A small network was shown many inputs. Here are its activations along a few directions, one row for each input.
Each table varies a few parts of the input and shows all the possible inputs, shuffled.
Descriptions start from the smaller parts, as in this example, which fits no table here: ring(5) and (point or ring(9) or (values(3) and line(6))).
Shared parts are said once, and a part with two or three values counts as separate values.

Other details of the inputs shift rows strongly along two fixed directions, in all tables alike. That doesn't count.

Rows:
x1: [10,36,-28,-36,-40,-40,-49,-25,18,75,28,-21,11,-10]
x2: [45,-9,0,32,14,1,5,9,16,-39,14,11,11,49]
x3: [27,-20,-3,54,28,36,0,1,-8,-38,35,2,9,41]
x4: [-28,-22,11,-42,40,-16,33,27,-2,-41,-59,27,4,-51]
x5: [-41,-28,19,-18,27,1,27,27,-28,-48,-34,30,13,-29]
x6: [54,14,-27,11,-34,2,-20,-19,-25,34,65,-26,3,31]
x7: [42,0,-36,11,-3,2,-8,-15,-6,-23,21,3,19,21]
x8: [50,21,-1,28,-28,-1,-15,1,12,30,59,-20,-17,56]
x9: [28,-50,27,-18,44,18,37,44,-45,-49,-2,11,-14,-18]
x10: [22,-25,-7,43,18,38,-5,2,-20,-29,25,3,26,29]
x11: [20,48,-47,50,-27,-2,-29,-14,28,64,47,-26,-12,59]
x12: [-4,-29,-10,4,54,17,35,32,-28,-25,-25,6,-9,-26]
x13: [7,10,-3,9,-18,-4,-24,-37,-2,4,34,-8,7,49]
x14: [54,-3,-5,7,-29,8,-28,-20,10,2,41,-15,8,19]
x15: [-43,-14,28,-38,24,-1,29,-2,-26,-26,-42,17,10,-36]
x16: [-18,-5,2,2,-10,4,-6,2,-21,-20,-2,15,20,10]
x17: [-15,7,-14,-33,0,-18,-15,-26,-18,17,11,6,9,7]
x18: [-69,56,3,-16,-30,-31,-16,1,35,46,-21,14,-4,-5]
x19: [7,-18,5,-15,14,6,32,3,-36,-27,-25,-1,-3,-7]
x20: [9,24,-24,42,1,10,-13,-9,25,26,48,-4,3,57]
x21: [-54,40,20,-46,-55,-13,-18,16,7,66,-42,-14,-20,-56]
x22: [-26,-27,33,5,-9,9,9,1,2,17,-27,8,-10,-63]
x23: [-67,33,32,-34,-4,-21,1,-4,28,20,-42,10,-10,-11]
x24: [-17,-30,2,8,41,24,26,16,-19,-40,-15,15,14,-20]
x25: [11,-5,-4,34,29,6,8,11,41,-10,-4,-2,-2,22]
x26: [-66,30,15,-9,-51,-32,-18,-23,46,93,-23,-15,-27,-68]
x27: [-59,28,0,-2,-8,0,-2,18,24,30,-51,-11,-28,-42]
x28: [4,-38,14,14,14,9,20,-7,-15,1,-2,-4,-3,-49]
x29: [-2,-7,-6,24,12,30,13,24,-13,-7,-25,-2,-6,-13]
x30: [25,34,-45,13,-54,-16,-45,-34,16,32,27,-14,23,29]
x31: [-48,30,-21,-13,-25,-7,-21,-2,44,43,-38,-8,-1,-43]
x32: [-48,54,6,-23,-32,-31,-9,-6,31,59,-37,-8,-36,1]
x33: [61,-57,-25,32,72,29,20,12,-14,-63,22,2,20,27]
x34: [17,-36,10,19,9,22,25,29,-36,-64,-13,11,0,8]
x35: [-8,-32,31,-10,21,22,19,0,-31,-50,-18,13,17,4]
x36: [-37,41,-45,-8,-5,-24,-26,-21,2,67,16,-12,5,-9]
x37: [-42,-17,15,-35,33,-7,35,46,-30,-30,-61,22,-13,-52]
x38: [58,-26,5,52,28,19,31,20,-18,-56,30,8,-2,70]
x39: [5,-6,13,2,2,8,7,-4,-10,-18,-20,-5,-24,16]
x40: [-3,34,12,-17,-29,-20,-25,-4,58,39,8,-5,-14,4]
x41: [-1,-34,6,0,28,10,37,34,-44,-60,-28,10,0,-12]
x42: [46,-6,-24,-3,9,-1,-5,-15,-36,-3,21,-4,-2,33]
x43: [-59,34,8,-30,-25,-32,-11,4,41,11,-56,0,-7,-42]
x44: [65,-32,34,33,15,29,0,-1,-23,-55,61,-1,10,45]
x45: [27,49,-7,21,-39,-7,-38,-28,20,51,83,-11,5,62]
x46: [63,-19,8,69,-1,14,-9,-20,18,17,65,-4,-11,43]
x47: [-37,-15,16,-4,32,10,31,24,38,-29,-57,9,-14,-44]
x48: [38,17,-26,12,-25,-2,-33,-45,26,12,31,-14,6,50]
x49: [21,-70,30,5,52,13,32,10,-28,-31,-7,14,-2,-47]
x50: [31,37,-37,32,-44,-11,-30,-21,-3,23,41,-16,-9,53]
x51: [-19,41,6,-21,-51,-10,-36,-16,2,49,28,-5,6,-11]
x52: [49,34,-23,13,-57,-19,-51,-36,36,46,69,-32,9,42]
x53: [21,-12,3,33,8,11,4,3,-20,-43,30,14,20,43]
x54: [67,-16,12,36,-8,17,-5,2,-16,-19,53,-21,-13,44]
x55: [-33,-28,49,-40,23,9,37,29,-25,-33,-23,21,8,-54]
x56: [-42,13,17,-34,-14,-5,8,7,-12,6,-63,-2,-21,-38]
x57: [-67,44,-30,-20,-20,-15,-5,7,13,69,-43,-15,-18,-58]
x58: [-31,-10,13,-49,18,-8,29,2,8,-18,-66,12,4,-54]
x59: [58,-27,-2,4,20,12,-7,-6,-41,-19,77,7,17,34]
x60: [-60,57,3,-43,-34,-50,-20,-19,66,66,-49,-8,-16,-16]
x61: [-31,-37,19,-58,45,-9,28,17,2,-38,-65,22,-6,-51]
x62: [-5,33,-54,4,-24,-16,-25,-23,30,55,10,-24,14,-6]
x63: [-3,-41,6,-10,46,6,32,23,-42,-60,1,30,17,0]
x64: [31,-36,18,-19,14,14,21,13,-8,-41,4,8,11,-21]
x65: [10,-11,0,-14,-6,2,-7,-18,6,-16,-17,-3,13,6]
Description of these inputs: line(5) and (point or (values(3) and line(4))).
Question: Changing only the line(5) part turns x34 into x41. The same change can be made to x14. Which row results?
Answer: x64
Question: Changing only the line(5) part turns x36 into x20. The same change can be made to x59. Which row results?
Answer: x45
Question: Which other rows does x2 become when the line(4) part takes its other values? List them by row number.
Answer: x25, x40, x60
Question: Which other rows does x37 become when the line(4) part takes its other values? List them by row number.
Answer: x9, x12, x42
Question: Which other rows does x43 become when the values(3) part takes its other values? List them by row number.
Answer: x50, x53
Question: Which other rows does x15 become when the values(3) part takes its other values? List them by row number.
Answer: x19, x58
Question: Which other rows does x16 become when the line(5) part takes its other values? List them by row number.
Answer: x5, x18, x53, x63

Rows:
x66: [67,-17,-25,64,10,27,-8,-11,-13,-17,61,-12,5,63]
x67: [31,1,15,17,-11,6,-5,0,3,-5,31,-3,-5,34]
x68: [-24,47,-35,15,-37,-17,-34,-25,30,75,12,-18,-5,2]
x69: [29,-1,8,24,-8,6,-11,-12,20,-3,32,-2,4,34]
x70: [-44,52,-57,-45,-45,-36,-35,-28,-4,43,-32,-9,17,-9]
x71: [21,-7,-24,36,18,10,1,-4,10,-11,13,-4,6,30]
x72: [-5,-55,41,11,67,35,61,54,-21,-84,-47,24,-14,-23]
x73: [-38,9,40,-15,-9,-3,6,14,23,6,-22,5,-19,-29]
x74: [5,5,18,12,-13,0,-10,-6,21,10,19,-2,-4,12]
x75: [-32,56,0,-18,-51,-27,-28,-11,33,63,-2,-13,-15,4]
x76: [-59,2,20,-63,-14,-15,5,11,-14,37,-52,1,-6,-99]
x77: [-8,47,-39,14,-34,-17,-29,-16,18,62,14,-21,-8,22]
x78: [-70,18,-14,-70,11,-34,-2,-7,-14,18,-40,17,18,-50]
x79: [116,-34,-32,37,-6,22,-24,-37,-48,-13,90,-21,24,56]
x80: [62,-2,-39,19,-19,7,-29,-41,-71,-2,86,-7,36,68]
x81: [24,-101,57,-15,79,41,66,55,-69,-103,-25,31,8,-66]
x82: [0,5,14,-2,-2,-3,2,2,24,-14,-6,6,-4,12]
x83: [-52,16,-3,-3,3,-8,4,5,30,26,-39,2,-9,-35]
x84: [24,-22,9,-21,-2,-5,0,-7,-16,1,3,-4,-1,-21]
x85: [22,-3,11,17,2,5,-2,-5,21,-19,19,1,3,32]
x86: [5,-29,42,-1,34,13,36,32,3,-62,-28,18,-10,3]
x87: [-14,-17,1,8,34,12,28,21,8,-35,-34,11,-4,-7]
x88: [-60,29,-5,-21,-5,-17,8,16,27,26,-54,1,-17,-33]
Question: Describe the family of inputs behind these rows.
Answer: values(3) or line(4) or (values(2) and ring(8))
Question: A walk changes only the line(4) part. It starts at x81 and steps to x76. List the rest of the walk in order.
Answer: x79, x84

Rows:
x89: [9,-47,50,-21,33,14,24,16,-16,-42,-3,18,3,-31]
x90: [4,-46,-16,6,66,28,47,38,-35,-66,-44,12,4,-14]
x91: [-41,30,-6,5,-12,-7,-6,8,27,54,-14,-10,-22,-27]
x92: [-25,1,36,2,5,11,19,24,-3,-12,-20,8,-21,-8]
x93: [-26,-27,15,-41,14,-4,18,15,-35,-9,-29,13,5,-72]
x94: [10,-50,26,-22,32,15,26,20,-47,-40,-4,15,10,-47]
x95: [13,-16,3,36,30,22,15,15,-10,-11,18,1,-8,8]
x96: [-22,-27,37,-30,11,6,17,15,-24,-7,-13,12,0,-68]
x97: [35,13,-11,43,-5,3,-13,-11,40,-15,34,-4,0,68]
x98: [-77,21,23,-28,1,-16,11,17,24,-2,-47,20,-4,-27]
x99: [-6,-29,51,16,27,23,43,45,7,-50,-35,12,-30,-6]
x100: [-4,2,42,-12,5,-6,14,19,45,-21,-35,6,-21,-1]
x101: [76,-29,0,43,-2,20,-10,-8,7,-3,50,-16,-1,19]
x102: [51,-12,-59,42,20,18,-6,-8,-38,-10,42,-14,16,48]
x103: [-44,19,5,9,2,-5,11,26,47,42,-49,-7,-32,-44]
x104: [46,-47,25,-2,23,16,5,-6,-35,-37,41,8,17,8]
x105: [33,-48,43,-4,31,14,23,21,15,-40,-16,6,-10,-22]
x106: [-20,21,-12,-6,-5,-10,-8,-4,7,-1,-1,7,12,24]
x107: [-36,44,1,-45,-41,-34,-23,-16,8,44,1,-2,4,-1]
x108: [-11,38,7,-6,-59,-16,-28,-13,32,63,9,-16,-19,-11]
x109: [-28,15,2,-56,-26,-27,-19,-19,-8,46,-1,-3,10,-46]
x110: [-20,43,-33,-24,-53,-24,-33,-27,-11,60,2,-17,5,-14]
x111: [-25,22,-22,-7,-4,-14,-9,-7,6,-3,-9,10,11,22]
x112: [-58,38,-31,-28,-14,-26,-14,-7,17,17,-38,4,8,-5]
x113: [32,-24,34,26,-1,21,14,19,12,-25,-3,-2,-16,2]
x114: [-17,41,-1,-12,-58,-16,-34,-22,-2,63,25,-14,-1,-8]
x115: [-15,41,5,-6,-62,-14,-36,-18,21,68,17,-18,-14,-9]
x116: [-52,21,1,-62,-3,-31,10,3,7,-3,-67,10,-3,-36]
x117: [59,-43,-18,-11,30,10,7,-14,-38,-48,13,-1,23,11]
x118: [42,8,14,11,-18,-1,-14,-16,15,-5,44,-7,0,56]
x119: [-41,6,-7,-64,-7,-29,-8,-11,-9,26,-36,3,7,-60]
x120: [-63,-12,63,-17,22,13,45,54,11,-30,-76,19,-35,-51]
x121: [-24,12,-16,12,4,-2,-9,-14,12,19,3,3,12,2]
x122: [-15,8,-40,7,8,-7,-8,-17,-2,10,-3,2,18,5]
x123: [115,-19,-20,47,-21,13,-36,-41,3,7,104,-25,13,75]
x124: [-7,-24,40,20,44,18,37,40,44,-72,-50,18,-16,11]
x125: [48,-35,8,12,15,26,10,4,-54,-47,23,6,14,16]
x126: [-9,54,-40,28,-43,-18,-33,-18,43,92,24,-27,-20,6]
x127: [-8,-26,21,-2,31,18,36,32,-40,-53,-31,18,-6,-5]
x128: [20,6,-42,-12,-25,-11,-26,-28,-29,35,31,-15,18,-13]
x129: [-39,0,31,-31,-17,-9,-2,9,14,40,-23,-3,-16,-74]
x130: [-16,49,-84,9,-31,-28,-45,-48,16,65,16,-19,20,22]
x131: [38,6,-15,-1,-11,-8,-15,-23,-21,-8,41,1,20,52]
x132: [-19,-10,-16,1,34,10,24,22,-28,-10,-25,9,-1,-22]
x133: [65,-43,-7,75,45,34,19,3,30,-53,20,-3,2,52]
x134: [-18,15,-14,20,5,-1,-9,-14,26,18,4,1,4,6]
x135: [16,-57,47,-3,39,25,32,26,-30,-48,-1,17,-2,-46]
x136: [-19,50,-41,14,-35,-16,-35,-21,8,82,35,-21,-2,10]
x137: [54,-18,-2,19,-10,18,-10,-10,-45,-17,53,-5,17,36]
x138: [-11,15,10,9,-14,2,-1,5,-12,12,9,-3,-9,13]
x139: [-50,28,0,-56,-14,-32,-2,-2,6,10,-42,9,1,-21]
x140: [-52,44,4,-11,-19,-21,-14,-5,40,28,-15,5,-7,1]
x141: [-19,6,18,-18,-27,-12,-8,1,27,48,-8,-10,-16,-58]
x142: [25,35,-11,42,-40,-2,-25,-9,38,43,24,-25,-25,42]
x143: [38,-21,-33,24,35,14,10,-2,-15,-68,1,8,20,56]
x144: [10,-50,21,-32,37,7,26,11,-41,-50,-17,20,14,-32]
x145: [20,-8,4,18,6,13,8,9,-35,-24,20,2,1,36]
x146: [35,7,5,4,-14,-3,-12,-18,-6,-9,49,2,12,56]
x147: [13,-37,6,-12,27,20,28,21,-39,-60,-35,10,8,-17]
x148: [-78,15,-7,-26,12,-15,11,7,14,17,-55,13,3,-50]
x149: [-7,-26,43,-26,11,0,13,9,6,-8,-16,7,-6,-42]
x150: [48,-3,-33,63,5,15,-21,-29,22,5,55,-12,13,64]
x151: [24,10,-35,19,-9,5,-9,-8,-29,-2,19,-11,5,42]
x152: [-13,67,-6,-16,-68,-38,-43,-30,58,75,20,-20,-13,24]
x153: [38,-30,-2,57,38,28,18,3,25,-41,13,3,1,39]
x154: [43,-3,-74,35,16,5,-15,-31,-5,-14,23,-11,28,52]
x155: [15,-49,-2,-23,41,15,29,16,-41,-52,-31,8,12,-45]
x156: [46,2,-44,41,7,9,-12,-11,-33,10,60,-13,12,47]
x157: [24,12,-6,37,-5,7,-16,-12,26,-13,35,-3,5,63]
x158: [-42,23,-18,-23,-9,-11,8,11,-9,9,-54,-3,-10,-19]
x159: [-65,26,49,-54,-13,-25,10,14,28,13,-43,15,-16,-38]
x160: [-1,0,29,-1,-20,7,-3,1,-8,10,13,-2,-6,-11]
Question: Changing only one part turns x100 into x118. The same change can be made to x113. Which row results?
Answer: x115
Question: Changing only one part turns x107 into x159. The same change can be made to x106. Which row results?
Answer: x140
Question: Describe the family of inputs behind these rows.
Answer: ring(8) and line(9)
Question: Which other rows does x155 become when the ring(8) part takes its other values? List them by row number.
Answer: x90, x116, x117, x143, x147, x154, x158
Question: Which other rows does x97 become when the ring(8) part takes its other values? List them by row number.
Answer: x99, x108, x123, x126, x141, x152, x153
